A small network was trained on made-up records. Each row is its average activation on records with the value named, seen along a few directions.
Related values have similar rows: they may be neighbours, one step apart, or belong to one group.
(in the rows, 500 means zero)
Strong random noise was added to every row along 3 fixed directions; ignore it. To show where, here is one row again and again, with new noise each time:
598  637  469  632  615  338  343  570  492  457  480  442  571  703  332  549  580  562  557
546  563  356  597  535  422  565  350  625  466  459  271  273  526  278  547  433  421  549
722  577  424  391  629  495  514  535  508  426  381  329  425  527  442  543  414  501  652
689  511  435  357  606  491  568  497  484  398  429  389  471  505  541  519  426  412  600
673  479  378  332  570  539  677  393  551  403  410  297  318  414  512  520  347  349  605


Values of SOVUR:
bedon: 526  503  753  386  502  517  286  886  281  540  426  808  927  421  793  453  746  637  593
nilo: 538  473  480  324  621  423  420  666  445  516  550  385  709  683  646  545  483  530  557
bib: 273  437  488  430  504  608  505  441  519  665  421  432  356  430  411  518  391  526  506
nudu: 484  438  525  682  294  552  592  328  659  478  592  674  421  646  428  448  598  565  233
loz: 328  553  350  596  454  405  423  516  548  577  454  291  318  251  414  555  505  531  667
zik: 339  223  637  378  515  638  650  559  462  523  674  759  705  400  756  389  433  441  350
bugur: 601  660  636  575  519  481  277  508  444  451  467  696  636  772  389  503  624  580  429
delan: 538  458  401  461  491  400  567  423  494  418  563  476  532  531  517  503  556  323  489
pumit: 384  596  453  686  394  278  320  487  402  454  608  621  630  464  469  520  707  396  465
gozu: 422  324  596  186  544  666  709  421  447  482  529  477  583  526  685  490  436  370  421
ziv: 346  324  506  588  337  607  669  386  542  535  576  693  395  238  651  438  418  406  392
vevi: 293  687  516  636  641  263  274  732  444  724  500  529  694  725  412  585  605  762  665
zake: 642  620  590  497  427  611  431  566  324  421  414  597  546  380  565  469  545  526  499
kenof: 616  588  477  674  356  706  573  342  686  491  442  353  132  246  282  493  338  565  439
votu: 466  311  663  535  497  488  509  568  460  513  712  752  742  744  717  374  569  595  268
A value of SOVUR combines one of 5 hidden first parts with one of 3 second parts; all combinations occur once.
- bedon and loz share the first part; bedon and bugur share the second. Which value has the first part of bugur and the second part of loz? => delan
- votu and gozu share the first part; votu and zik share the second. Which value has the first part of zik and the second part of gozu? => bib

Values of LEBEV:
zipus: 194  419  382  610  387  357  660  178  557  553  559  330  296  410  450  451  510  232  416
gufiz: 448  307  578  411  340  615  672  438  476  455  662  771  593  366  922  507  536  357  339
zeko: 310  405  536  550  628  365  394  578  526  650  535  493  630  689  537  419  545  584  491
zat: 675  748  324  413  610  553  422  551  578  605  156  49  153  415  81  581  318  594  850
rufen: 585  569  443  622  414  325  579  379  524  398  547  344  395  532  359  550  609  409  517
sofif: 643  537  502  492  469  575  531  432  493  432  506  521  481  571  395  527  471  411  409
geno: 444  525  611  509  553  414  353  769  392  533  504  701  765  505  624  548  649  664  634
safib: 525  501  494  555  442  568  560  429  577  502  553  587  485  602  408  433  493  477  370
rolu: 389  402  560  647  417  500  510  385  552  467  676  731  518  543  463  471  528  471  295
ferad: 464  401  528  305  520  707  685  535  487  525  457  430  412  204  667  525  280  480  583
kedoz: 462  581  324  621  498  352  490  411  580  513  508  291  365  560  293  526  501  478  516
sapos: 560  548  490  623  548  416  411  414  524  425  479  517  489  648  332  522  550  497  442
zap: 351  451  556  586  417  595  445  492  514  515  579  614  542  399  664  429  531  554  352
LEBEV is arranged as a ring.
- Which values are neighbours of rufen? Give them in the order they are listed. => kedoz, sapos
- Which values are neighbours of gufiz? Give them in the order they are listed. => rolu, zap
- Which values are neighbours of zipus? Give them in the order they are listed. => zeko, zat
- What is the length, in steps, of the shortest route from ferad to sofif? => 5
